Each row below holds a small network's activations on one record, seen along a few directions.
Each row is followed by the record's values for the fields Lege, Lal, Sede, Tomo, Derep, Gigez.
Not every record has every field; a missing one is left out.
Other fields move the rows too, some of them a lot.
In the rows, 500 means zero.
Strong random noise was added to every row along 12 fixed directions; ignore it. To show where, here is one row again and again, with new noise each time:
[584 611 556 641 659 489 628 507 635 687 491 653 290 447 329 469 488 450
 422 461 464 569 496 516 369 255 598 528 470 448]
[596 636 476 547 511 415 415 473 570 533 349 602 559 530 408 462 591 481
 544 576 489 434 478 531 435 473 514 406 557 529]
[451 401 321 394 439 638 439 514 425 491 304 303 593 494 499 585 423 440
 427 538 446 493 553 412 401 631 413 496 490 695]
[346 570 598 467 322 552 177 535 319 454 458 359 615 579 478 543 491 503
 453 569 722 622 480 363 265 477 402 556 485 466]
[569 400 609 455 602 387 608 498 641 565 416 494 422 425 484 640 357 267
 545 563 665 735 725 552 464 355 493 404 438 368]
[582 612 487 530 545 372 577 329 522 530 606 438 362 553 490 517 518 481
 562 551 692 521 387 546 490 436 560 413 391 482]
[475 370 747 628 512 374 618 617 601 568 622 489 330 546 325 542 656 402
 520 503 549 470 574 507 566 247 496 305 540 681]
[391 359 361 512 643 447 490 559 435 642 668 340 339 638 530 526 291 666
 453 534 388 521 456 294 545 517 435 571 536 440]
[499 852 560 697 579 480 276 526 513 630 478 774 517 409 335 347 593 603
 371 555 530 530 290 507 276 373 552 586 471 371]
[447 618 530 488 371 520 557 542 551 523 273 208 452 574 253 526 595 410
 434 561 548 402 326 298 315 455 381 349 528 817]
[410 518 450 415 517 598 404 426 376 502 375 436 646 476 536 573 457 412
 380 469 585 703 459 486 408 505 362 636 457 598]
[387 215 554 566 543 465 405 640 461 614 645 547 494 509 493 500 569 494
 437 527 475 533 692 476 578 359 532 512 637 577]
[390 437 654 587 695 333 466 693 626 667 446 538 514 454 376 558 415 457
 393 566 474 626 531 393 529 335 337 457 618 455]
[456 566 443 572 583 483 356 601 523 629 516 517 431 376 441 471 343 565
 401 649 537 559 478 409 330 516 540 508 415 310]

[513 415 426 400 497 481 576 350 472 429 535 411 497 545 608 546 531 411
 578 522 610 544 474 570 590 533 447 468 466 631] -> Lege=s1 Lal=v4 Sede=p1 Tomo=z1 Derep=h2 Gigez=g1
[519 559 560 532 390 522 292 396 330 452 721 522 477 627 645 517 431 612
 568 448 683 547 598 514 390 404 661 627 475 199] -> Lege=s2 Lal=v2 Sede=p2 Tomo=z2 Gigez=g1
[577 527 541 598 479 445 431 629 534 438 508 694 521 569 427 453 609 587
 604 507 209 261 507 576 567 483 483 352 590 609] -> Lege=s2 Lal=v4 Sede=p1 Tomo=z2 Gigez=g2
[553 502 417 562 489 527 455 463 482 623 615 692 435 533 509 294 627 565
 479 496 444 470 569 494 448 360 776 662 660 393] -> Lege=s2 Lal=v2 Sede=p2 Tomo=z2 Gigez=g1
[523 460 390 543 401 588 502 499 456 435 553 363 438 526 546 556 453 601
 503 468 434 211 485 508 479 585 542 434 492 608] -> Lege=s1 Lal=v4 Sede=p1 Tomo=z2 Gigez=g1
[441 520 415 584 496 550 571 494 539 562 423 173 495 424 452 639 411 552
 301 481 617 246 390 374 438 561 481 446 525 636] -> Lege=s1 Tomo=z1 Derep=h1 Gigez=g1
[643 633 340 563 495 670 698 260 581 524 415 442 450 261 502 541 578 379
 370 426 685 322 398 698 367 471 705 504 380 678] -> Lege=s1 Lal=v4 Sede=p1 Tomo=z1 Derep=h2 Gigez=g4
[553 452 387 479 491 577 543 530 529 403 431 464 520 360 526 532 450 464
 525 556 452 421 525 593 531 723 510 361 314 560] -> Lege=s2 Lal=v1 Sede=p1 Tomo=z2 Gigez=g4
[579 551 513 713 583 534 463 535 623 582 374 658 623 322 436 527 623 473
 375 449 518 267 574 650 463 392 631 446 612 572] -> Lege=s2 Lal=v1 Sede=p1 Tomo=z1 Derep=h2 Gigez=g4
[509 519 567 605 676 528 632 469 556 580 430 634 569 432 482 563 541 474
 348 319 457 516 461 600 607 394 424 615 564 596] -> Lege=s1 Tomo=z1 Derep=h1 Gigez=g1
[651 544 421 474 534 432 713 445 580 394 493 473 362 567 522 535 393 556
 661 487 364 388 416 554 645 716 441 352 348 487] -> Lege=s1 Tomo=z2 Gigez=g1
[566 641 448 440 537 421 569 310 441 398 576 510 502 574 604 483 485 589
 607 458 529 564 309 573 640 680 439 523 355 429] -> Lege=s1 Tomo=z2 Gigez=g4
[609 775 749 567 438 521 619 594 614 308 329 585 375 505 342 573 446 461
 656 444 406 443 355 582 415 561 292 294 270 508] -> Lege=s1 Lal=v2 Sede=p1 Tomo=z1 Derep=h2 Gigez=g1
[452 563 649 485 483 585 484 471 400 434 409 575 581 545 474 580 559 410
 464 366 523 650 447 556 452 381 333 586 465 632] -> Lege=s1 Tomo=z1 Derep=h2 Gigez=g2
[482 390 390 349 272 613 490 542 437 441 435 345 444 545 480 418 513 434
 580 601 451 503 599 381 388 606 562 458 473 601] -> Lege=s1 Lal=v1 Sede=p2 Tomo=z2 Gigez=g1
[560 358 448 460 522 545 546 510 583 533 416 516 608 282 538 551 478 354
 438 527 538 510 731 601 534 509 640 445 498 499] -> Lege=s2 Lal=v2 Sede=p2 Tomo=z2 Gigez=g4
[583 428 504 522 434 508 509 476 521 421 358 383 621 503 494 688 543 400
 519 475 533 299 644 597 522 506 473 310 548 697] -> Lege=s2 Tomo=z1 Derep=h1 Gigez=g2
[301 457 313 402 419 629 227 656 279 479 579 470 499 591 512 302 449 725
 508 630 310 600 349 274 433 826 382 650 411 456] -> Lege=s1 Tomo=z1 Derep=h2 Gigez=g4
[623 571 449 600 595 525 479 339 508 548 484 561 530 460 592 631 418 518
 462 407 664 440 575 628 448 415 610 565 477 349] -> Lege=s1 Tomo=z1 Derep=h2 Gigez=g1
[549 476 332 438 504 652 375 334 369 413 467 594 766 326 743 612 413 475
 411 407 529 504 633 729 519 608 559 643 441 486] -> Lege=s1 Lal=v4 Sede=p2 Tomo=z2 Gigez=g1
[592 464 377 504 546 451 417 462 543 547 342 484 665 595 558 571 433 577
 519 461 442 369 669 459 542 533 564 527 717 368] -> Lege=s2 Tomo=z2 Gigez=g4
[422 439 614 505 401 454 501 668 498 390 610 269 378 402 433 619 387 473
 533 671 609 447 470 447 471 646 400 205 250 529] -> Lege=s2 Tomo=z1 Derep=h1 Gigez=g2
[607 414 525 617 543 533 604 457 600 627 478 458 368 532 499 626 421 480
 461 386 608 382 723 511 415 294 667 540 626 392] -> Lege=s1 Tomo=z1 Derep=h2 Gigez=g1
[601 374 307 361 242 626 491 430 399 339 472 286 428 620 561 529 494 493
 686 561 496 369 646 491 433 744 602 360 348 610] -> Lege=s1 Tomo=z2 Gigez=g1
[541 581 598 581 491 511 428 428 497 447 441 596 587 512 539 580 560 471
 526 412 609 453 530 628 468 412 491 521 531 475] -> Lege=s1 Lal=v3 Sede=p1 Tomo=z1 Derep=h2 Gigez=g4
[463 300 405 469 479 667 540 671 473 449 476 447 437 397 510 553 367 529
 482 497 323 452 610 486 519 746 454 458 340 564] -> Lege=s1 Tomo=z1 Derep=h1 Gigez=g4
[565 704 388 594 604 513 510 365 434 529 611 494 416 602 519 533 379 710
 485 393 412 423 302 493 490 537 494 569 370 421] -> Lege=s1 Tomo=z2 Gigez=g1
[402 671 559 552 517 560 370 489 408 540 587 616 541 393 514 460 469 544
 332 451 507 590 352 528 362 364 488 687 494 445] -> Lege=s1 Lal=v4 Sede=p2 Tomo=z2 Gigez=g2
[341 335 469 533 480 488 280 549 338 467 743 455 600 426 675 518 486 606
 425 592 625 423 488 530 557 537 498 531 549 494] -> Lege=s2 Lal=v4 Sede=p1 Tomo=z1 Derep=h2 Gigez=g2
[569 594 555 565 619 386 481 582 637 473 326 622 678 404 495 593 394 495
 497 508 371 424 512 576 600 549 376 364 546 428] -> Lege=s2 Lal=v1 Sede=p2 Tomo=z2 Gigez=g1
[542 419 569 440 476 561 640 512 537 435 441 404 468 438 527 645 358 361
 518 447 501 579 656 537 498 489 477 432 397 489] -> Lege=s2 Lal=v1 Sede=p2 Tomo=z2 Gigez=g1
[593 569 382 510 405 603 423 481 497 507 298 472 577 581 458 505 522 538
 495 479 440 317 568 446 365 550 573 519 615 514] -> Lege=s2 Tomo=z1 Derep=h1 Gigez=g1

Here are new rows. What are their fields?
[337 372 551 462 434 483 352 623 409 458 623 460 528 513 535 443 532 532
 490 594 546 565 497 422 513 534 457 531 517 477] -> Lege=s2 Lal=v4 Sede=p1 Tomo=z2 Gigez=g4
[442 566 618 388 403 428 574 624 575 461 345 428 472 581 328 369 593 419
 574 591 407 591 367 322 488 526 365 398 541 597] -> Lege=s2 Lal=v1 Sede=p2 Tomo=z2 Gigez=g4
[611 452 411 390 479 458 761 412 593 498 451 481 406 558 491 413 582 387
 596 508 410 493 493 512 604 495 574 441 555 629] -> Lege=s2 Lal=v1 Sede=p2 Tomo=z2 Gigez=g1
[546 374 471 464 629 356 554 568 638 602 426 444 399 587 480 567 308 463
 591 589 470 585 660 392 535 497 440 423 550 330] -> Lege=s1 Tomo=z1 Derep=h1 Gigez=g1
[571 636 341 422 594 439 404 446 485 505 352 683 592 665 511 378 488 598
 612 535 263 568 407 469 558 661 382 588 573 432] -> Lege=s1 Tomo=z1 Derep=h1 Gigez=g1
[442 552 644 362 288 574 212 634 412 349 299 592 690 514 456 448 516 430
 604 582 529 745 622 451 337 642 375 506 420 373] -> Lege=s1 Tomo=z2 Gigez=g4
[547 604 582 592 556 480 558 493 552 546 606 554 342 462 406 506 472 511
 503 511 554 536 464 534 449 440 547 443 331 425] -> Lege=s1 Tomo=z1 Derep=h1 Gigez=g1
[566 492 530 498 540 486 628 433 566 524 495 504 469 518 463 556 530 427
 506 404 439 490 564 564 538 359 525 463 515 602] -> Lege=s1 Lal=v4 Sede=p2 Tomo=z2 Gigez=g4
[492 566 667 531 479 410 456 576 483 418 558 491 440 649 450 554 444 580
 620 476 501 538 462 446 520 510 388 417 421 365] -> Lege=s2 Tomo=z2 Gigez=g4
[634 362 441 507 490 430 612 417 553 499 513 473 422 673 481 522 643 467
 668 470 470 375 637 565 636 504 576 356 548 644] -> Lege=s1 Tomo=z1 Derep=h1 Gigez=g4
[637 663 714 653 452 537 528 522 614 452 307 552 592 433 307 676 630 411
 499 375 517 306 596 634 427 387 507 286 442 649] -> Lege=s1 Tomo=z1 Derep=h1 Gigez=g4
[543 478 601 551 614 335 507 486 553 511 630 648 421 572 526 483 545 514
 645 532 570 611 525 591 634 479 472 435 446 371] -> Lege=s1 Tomo=z1 Derep=h2 Gigez=g4
[464 527 336 692 423 665 374 450 415 540 745 509 446 254 543 403 649 639
 330 557 680 215 388 620 380 563 804 518 376 573] -> Lege=s1 Lal=v4 Sede=p1 Tomo=z1 Derep=h2 Gigez=g4
[478 671 467 529 692 358 490 522 582 392 341 425 732 356 553 678 319 556
 447 570 469 367 218 560 658 748 162 313 399 554] -> Lege=s2 Lal=v4 Sede=p1 Tomo=z1 Derep=h2 Gigez=g1
[444 435 491 468 480 522 527 535 470 451 483 445 622 460 489 504 608 505
 452 486 438 463 458 511 628 612 438 447 501 690] -> Lege=s2 Tomo=z2 Gigez=g4
[482 326 409 427 569 598 619 413 426 616 531 454 377 705 589 493 422 501
 485 360 487 653 602 391 487 369 538 792 663 422] -> Lege=s2 Tomo=z1 Derep=h2 Gigez=g1
